A small network was shown many inputs. Here are its activations along a few directions, one row for each input.
In each table, some parts of the input vary, and every possible input appears once, in random order.
A made-up example of a description, with smaller parts first: ring(8) and (point or line(11) or (values(3) and line(6))).
Shared parts are said once, and a part with two or three values counts as separate values.
(in the rows, 128 means zero)

Other details of the inputs shift rows strongly along two fixed directions, in all tables alike. That doesn't count.

A family of inputs:
x1: [174 173 103 141 110 132 148 150  72 103 116]
x2: [172 185  95 133 119 122 144 149  66 113 127]
x3: [157 165 118 131 113 142 111 134  70  94 121]
x4: [ 67  92 142  67 103 171  98 109 170 200 180]
x5: [171 173  98 135 110 132 141 156  69 107 121]
x6: [157 174  95 137 119 132 151 145  71  93 123]
x7: [124  83 167 191 166  90 121 122 178 106  89]
x8: [128  81 163 196 174  79 121 118 185  95  76]
x9: [ 62  93 148  55 102 176 105  94 170 212 181]
x10: [117  79 165 171 166  89 125 107 188 114  92]
x11: [163 177 101 127 126 128 150 154  65 101 131]
x12: [135 160 124 100  98 160 113 118  83 124 130]
x13: [159 169  90 130 110 134 138 158  64 104 128]
x14: [143 159 132 112 105 153 117 125  73 120 139]
x15: [129  76 151 198 178  63 160 139 209  98  84]
x16: [ 68  93 141  49 118 163 106  96 177 195 178]
x17: [135  79 146 203 170  68 159 141 200  92  79]
x18: [151 167 101 121 120 130 146 152  78 113 133]
x19: [118  80 162 173 174  83 123 110 184 110  92]
x20: [124  80 165 180 185  78 127 113 185 103  92]
x21: [147 159  99 116  99 144 142 133 101 143 137]
x22: [122  80 144 200 194  58 159 140 208  91  89]
x23: [132  89 170 186 179  79 130 124 172  94  99]
x24: [161 169 120 148 120 141 111 136  55  95 116]
x25: [161 167 127 131 113 137 122 127  68  89 117]
x26: [ 82  98 125  65 108 155 137 120 186 206 175]
x27: [131 153  87 121 111 138 135 146  93 119 139]
x28: [ 65  94 145  47 102 172 105 102 165 207 189]
x29: [167 169 123 149 122 131 115 133  69  81 102]
x30: [ 64  89 124  53 119 150 132 113 210 231 189]
x31: [149 166 107 104 121 137 144 148  88 136 146]
x32: [ 64  89 134  60 107 169  95 101 185 198 170]
x33: [ 72  94 141  56 109 163 106 100 174 189 176]
x34: [160 169 124 145 116 138 120 122  59  92 103]
x35: [123  67 146 199 173  63 153 144 213 101  84]
x36: [158 165 133 149 116 141 120 128  64  98 109]
x37: [138 157 128 105 120 152 116 123  70 129 147]
x38: [ 71 102 149  62  92 177 107 104 159 197 175]
x39: [137 158 122 104 100 160 109 126  82 121 138]
x40: [127  88 168 189 161  89 123 127 176 100  93]
x41: [ 70  95 138  50 111 165 104  96 175 195 174]
x42: [148 166 104 104 114 140 141 148  87 138 145]
x43: [ 71  97 143  56 105 167 107  95 175 193 167]
x44: [177 186  82 142 109 128 135 154  58 108 122]
x45: [140 158 125  98 116 150 117 123  79 118 146]
x46: [120  70 138 204 178  66 153 140 211  92  84]
x47: [146 160  93 112 101 143 135 140  97 144 141]
x48: [160 168 129 137 110 142 121 130  71  89 111]
x49: [169 175  91 133 110 132 136 159  64 110 125]
x50: [112  73 141 188 184  65 156 136 215 105  96]
x51: [138  80 150 208 180  54 158 132 219 110  81]
x52: [162 166 129 145 129 130 120 130  58  95 117]
x53: [150 163 115 135 118 139 108 127  66 103 116]
x54: [ 63  92 111  63  97 168 136 114 185 199 179]
Each input here is: line(6) and (line(4) or ring(5)).
- Changing only the line(6) part turns x29 into x43. The same change can be made to x47. Which row results? => x51
- Changing only the line(6) part turns x21 into x2. The same change can be made to x54. Which row results? => x50
- Start at x44 and move only the line(4) part, one step at a time. The first step leads to x49. Which rows follow, in order? => x13, x27
- Start at x6 and move only the line(4) part, one step at a time. The first step leads to x15. Which rows follow, in order? => x26, x51
- Which other rows does x9 become when the line(6) part takes its other values? List them by row number. => x7, x24, x36, x37, x52

A family of inputs:
x55: [212 210  94 161 143  95 176 147  54 117 100]
x56: [ 93 188  59  47  53 215  99 109  26  99 165]
x57: [110 122 184  68 101 171  89  67 117 220 176]
x58: [176 159 138 157 131 114 172 161  70  47  88]
x59: [167 225  66  44  34 196 169 143  56 180 160]
x60: [164  99 154 197 149  65 181 158 195  82  93]
x61: [203 163 159 202 160  93  67 129  53  75  72]
x62: [134 192 117  94  27 236  54 108  24 149 135]
x63: [217 192 177 180  96 132 117 115  46  67  68]
x64: [ 94 133 131  59 121 155 147 129 148 213 214]
x65: [ 58  49 141  95 194  99  96  99 222 138 144]
x66: [ 71  50  88 137  95 128 136 120 250 198 118]
x67: [175 170 131 143 141 121 161 120  81  18  85]
x68: [ 97 109 105  78 129 136 101 149 152 198 198]
x69: [ 47 102 100  72  75 193 108 135 128 161 167]
x70: [133  89 113 230 138  87 139 159 173  75  87]
x71: [ 58  64 171  78 186 118 137  71 217 151 161]
x72: [131  99 172 184 202  72 164 140 146  91 103]
x73: [171 109 105 214 193  39 138 160 176 116  76]
x74: [ 49  36 156 118 191  93 108 140 227 166 149]
- Changing only one part turns x56 into x67. The same change can be made to x70. Which row results? => x60
- Describe the family of inputs behind these rows. => values(4) and (point or line(4))
- Which other rows does x68 become when the line(4) part takes its other values? List them by row number. => x65, x73, x74
- Which other rows does x58 become when the values(4) part takes its other values? List them by row number. => x69, x72, x74
